X = [148 111 143 111 133 111 114 107 125 151 149 149 118]
X[0] => 148
X[4] => 133
X[5] => 111
X[2] => 143
X[6] => 114

x =
array([[129, 132, 127, 125, 132, 133, 131, 128],
       [127, 129, 124, 130, 126, 135, 132, 127],
       [131, 132, 129, 126, 129, 134, 132, 127],
       [125, 125, 131, 122, 132, 124, 126, 131],
       [129, 131, 126, 123, 134, 127, 127, 133],
       [126, 126, 131, 129, 131, 121, 128, 131],
       [127, 129, 125, 129, 126, 133, 129, 128],
       [128, 128, 126, 125, 128, 128, 124, 128],
       [118, 114, 138, 121, 132, 107, 120, 128],
       [123, 122, 133, 130, 129, 126, 131, 125],
       [123, 123, 128, 126, 132, 119, 124, 132]])
Indices start at 0.
row 0 col 0 = 129
row 6 col 5 = 133
row 5 col 2 = 131
row 9 col 0 = 123
row 0 col 6 = 131
row 7 col 4 = 128
row 0 col 7 = 128
row 7 col 0 = 128
row 1 col 3 = 130
row 1 col 6 = 132
row 2 col 3 = 126
row 8 col 4 = 132
row 3 col 6 = 126
row 3 col 1 = 125
row 4 col 5 = 127
row 2 col 4 = 129
row 7 col 2 = 126
row 5 col 4 = 131
row 6 col 1 = 129
row 9 col 2 = 133
row 6 col 7 = 128
row 7 col 1 = 128
row 4 col 4 = 134
row 1 col 2 = 124
row 10 col 0 = 123
row 0 col 2 = 127
row 9 col 5 = 126
row 10 col 7 = 132
row 6 col 4 = 126
row 8 col 2 = 138
row 7 col 5 = 128
row 6 col 6 = 129

m =
[[128 128 127 128 128 128 127 128 128 126 126]
 [129 127 128 124 127 132 131 125 128 122 126]
 [128 128 129 129 129 129 127 130 129 128 127]
 [130 132 129 129 128 129 130 130 126 129 131]
 [137 104 136 132 144 140 123 143 128 119 131]
 [127 128 128 129 128 128 128 129 129 128 127]
 [128 129 129 128 128 128 127 128 129 127 128]
 [127 128 127 129 128 128 127 129 128 128 129]
 [129 128 128 128 128 128 128 129 128 128 128]]
Rows and columns are counted from 0.
row 0 col 0 = 128
row 2 col 0 = 128
row 1 col 4 = 127
row 8 col 0 = 129
row 2 col 4 = 129
row 6 col 10 = 128
row 5 col 0 = 127
row 2 col 2 = 129
row 4 col 4 = 144
row 1 col 3 = 124
row 5 col 7 = 129
row 7 col 2 = 127
row 4 col 8 = 128
row 5 col 10 = 127
row 7 col 3 = 129
row 8 col 2 = 128
row 3 col 7 = 130
row 7 col 10 = 129
row 5 col 1 = 128
row 0 col 4 = 128
row 1 col 6 = 131
row 3 col 6 = 130
row 6 col 6 = 127
row 7 col 4 = 128
row 8 col 4 = 128
row 3 col 8 = 126
row 5 col 2 = 128
row 3 col 2 = 129
row 2 col 7 = 130
row 1 col 5 = 132
row 1 col 1 = 127
row 3 col 9 = 129
row 5 col 8 = 129
row 8 col 1 = 128
row 7 col 0 = 127
row 8 col 5 = 128

W =
[[119 129 126 138 127 116 133 149 124 142 132 123]
 [124 122 138 136 113 132 122 131 119 134 125 106]
 [137 123 123 134 124 123 146 131 147 141 126 131]
 [121 127 135 136 118 125 121 139 113 135 129 109]
 [136 119 135 129 112 142 127 113 134 128 121 121]
 [120 135 126 121 144 129 118 131 115 118 134 138]
 [119 126 127 139 123 113 134 146 126 144 129 115]
 [131 120 133 138 109 123 133 131 132 141 124 109]
 [136 124 122 132 127 122 146 127 149 138 124 133]
 [133 132 120 118 142 132 131 119 137 117 129 144]
 [125 133 130 117 135 139 116 117 118 111 129 137]
 [119 132 119 133 138 119 135 147 127 137 135 137]
 [122 128 125 138 127 116 136 149 129 143 132 127]]
W[0,0] = 119
W[10,1] = 133
W[8,11] = 133
W[2,10] = 126
W[12,8] = 129
W[:, 9] = [142, 134, 141, 135, 128, 118, 144, 141, 138, 117, 111, 137, 143]
W[2,4] = 124
W[4,5] = 142
W[6] = [119, 126, 127, 139, 123, 113, 134, 146, 126, 144, 129, 115]
W[11,4] = 138
W[:, 8] = [124, 119, 147, 113, 134, 115, 126, 132, 149, 137, 118, 127, 129]
W[10,9] = 111
W[9,1] = 132
W[:, 5] = [116, 132, 123, 125, 142, 129, 113, 123, 122, 132, 139, 119, 116]
W[:, 0] = [119, 124, 137, 121, 136, 120, 119, 131, 136, 133, 125, 119, 122]
W[0] = [119, 129, 126, 138, 127, 116, 133, 149, 124, 142, 132, 123]
W[8,0] = 136
W[8,8] = 149
W[4,1] = 119
W[:, 6] = [133, 122, 146, 121, 127, 118, 134, 133, 146, 131, 116, 135, 136]
W[6,11] = 115
W[:, 2] = [126, 138, 123, 135, 135, 126, 127, 133, 122, 120, 130, 119, 125]
W[10] = [125, 133, 130, 117, 135, 139, 116, 117, 118, 111, 129, 137]
W[2,0] = 137
W[3,2] = 135
W[4,6] = 127
W[1,10] = 125
W[0,4] = 127
W[:, 10] = [132, 125, 126, 129, 121, 134, 129, 124, 124, 129, 129, 135, 132]
W[9,7] = 119
W[2,8] = 147
W[8,9] = 138
W[5] = [120, 135, 126, 121, 144, 129, 118, 131, 115, 118, 134, 138]
W[:, 4] = [127, 113, 124, 118, 112, 144, 123, 109, 127, 142, 135, 138, 127]
W[4,11] = 121

a =
[[122 130 118 110 116 127 131 133 116 128 131 132]
 [120 124 141 133 122 143 128 132 112 138 122 135]
 [134 133 135 129 133 129 126 135 125 127 124 142]
 [137 136 135 128 131 127 133 112 110 126 123 124]
 [134 129 129 127 125 134 131 143 134 130 130 123]
 [129 126 125 128 125 126 128 119 112 127 129  99]
 [113 135 129 130 136 128 128 122 129 141 130 126]]
Rows and columns are counted from 0.
(0, 0)	122
(6, 6)	128
(3, 9)	126
(6, 4)	136
(4, 3)	127
(6, 7)	122
(0, 4)	116
(1, 2)	141
(5, 4)	125
(2, 9)	127
(5, 2)	125
(3, 8)	110
(5, 3)	128
(5, 10)	129
(0, 11)	132
(4, 7)	143
(3, 0)	137
(4, 11)	123
(1, 3)	133
(0, 8)	116
(2, 11)	142
(4, 2)	129
(1, 4)	122
(4, 0)	134
(1, 10)	122
(2, 5)	129
(0, 7)	133
(2, 8)	125
(6, 0)	113

grid =
[[132 120 116 104 134 138]
 [131 123 132 146 111 122]
 [128 124 134 146 112 121]
 [130 125 131 144 115 124]
 [134 123 115 106 137 140]
 [124 139 138 147 128 121]
 [133 121 113  99 138 141]
 [128 134 122 110 146 136]
 [133 117 130 145 105 123]
 [131 132 117 104 148 140]
 [128 132 121 108 144 136]
 [132 119 131 146 107 123]
 [127 128 133 141 119 122]
 [124 137 125 110 148 133]
 [118 141 132 114 150 127]]
Rows and columns are counted from 0.
row 0 col 0 => 132
row 4 col 0 => 134
row 3 col 4 => 115
row 14 col 0 => 118
row 3 col 5 => 124
row 10 col 0 => 128
row 1 col 0 => 131
row 7 col 0 => 128
row 1 col 5 => 122
row 11 col 1 => 119
row 5 col 2 => 138
row 13 col 0 => 124
row 1 col 3 => 146
row 6 col 5 => 141
row 0 col 1 => 120
row 5 col 3 => 147
row 4 col 5 => 140
row 14 col 3 => 114
row 2 col 5 => 121
row 7 col 1 => 134
row 5 col 4 => 128
row 5 col 1 => 139
row 4 col 3 => 106
row 6 col 0 => 133
row 6 col 2 => 113
row 11 col 5 => 123
row 13 col 2 => 125
row 8 col 3 => 145
row 8 col 5 => 123
row 9 col 4 => 148
row 5 col 0 => 124
row 10 col 5 => 136
row 8 col 1 => 117
row 4 col 4 => 137

A =
155,113,147,135,109,119
121,132,156,135,115,140
139,107,118,124,142,123
Rows and columns are counted from 0.
(0, 0): 155
(1, 5): 140
(2, 4): 142
(2, 3): 124
(0, 1): 113
(2, 5): 123

data = ((115, 144, 134, 122, 136, 141, 134, 135, 132, 117, 128), (132, 119, 135, 136, 120, 131, 132, 143, 135, 120, 115), (135, 130, 126, 138, 124, 124, 140, 132, 131, 124, 122), (133, 120, 138, 148, 119, 132, 133, 150, 135, 121, 105), (138, 130, 125, 143, 123, 120, 145, 135, 130, 119, 118), (130, 129, 126, 139, 125, 125, 137, 137, 134, 124, 123), (130, 122, 120, 135, 141, 117, 124, 108, 128, 114, 138), (127, 129, 120, 123, 118, 116, 119, 139, 110, 131, 127), (127, 122, 119, 121, 124, 121, 128, 134, 117, 132, 127), (133, 129, 125, 140, 128, 129, 139, 137, 135, 126, 123), (126, 123, 124, 121, 130, 131, 135, 131, 129, 131, 133), (109, 146, 130, 121, 150, 148, 143, 132, 119, 118, 126), (130, 123, 126, 140, 128, 132, 138, 125, 118, 148, 135), (120, 134, 128, 125, 137, 135, 135, 128, 129, 122, 130), (128, 130, 117, 119, 139, 137, 132, 135, 130, 125, 128), (128, 130, 140, 110, 128, 127, 135, 118, 123, 142, 127))
Indices start at 0.
row 0 col 0 => 115
row 3 col 7 => 150
row 2 col 9 => 124
row 9 col 0 => 133
row 13 col 6 => 135
row 2 col 10 => 122
row 4 col 6 => 145
row 2 col 6 => 140
row 8 col 9 => 132
row 8 col 5 => 121
row 10 col 7 => 131
row 1 col 6 => 132
row 1 col 1 => 119
row 9 col 7 => 137
row 10 col 4 => 130
row 8 col 4 => 124
row 6 col 8 => 128
row 0 col 6 => 134
row 3 col 2 => 138
row 4 col 10 => 118
row 4 col 8 => 130
row 8 col 10 => 127
row 4 col 1 => 130
row 12 col 8 => 118
row 6 col 7 => 108
row 8 col 1 => 122
row 7 col 2 => 120
row 6 col 9 => 114
row 3 col 1 => 120
row 9 col 4 => 128
row 11 col 9 => 118
row 8 col 3 => 121
row 11 col 8 => 119
row 8 col 2 => 119
row 15 col 4 => 128
row 11 col 5 => 148
row 5 col 6 => 137
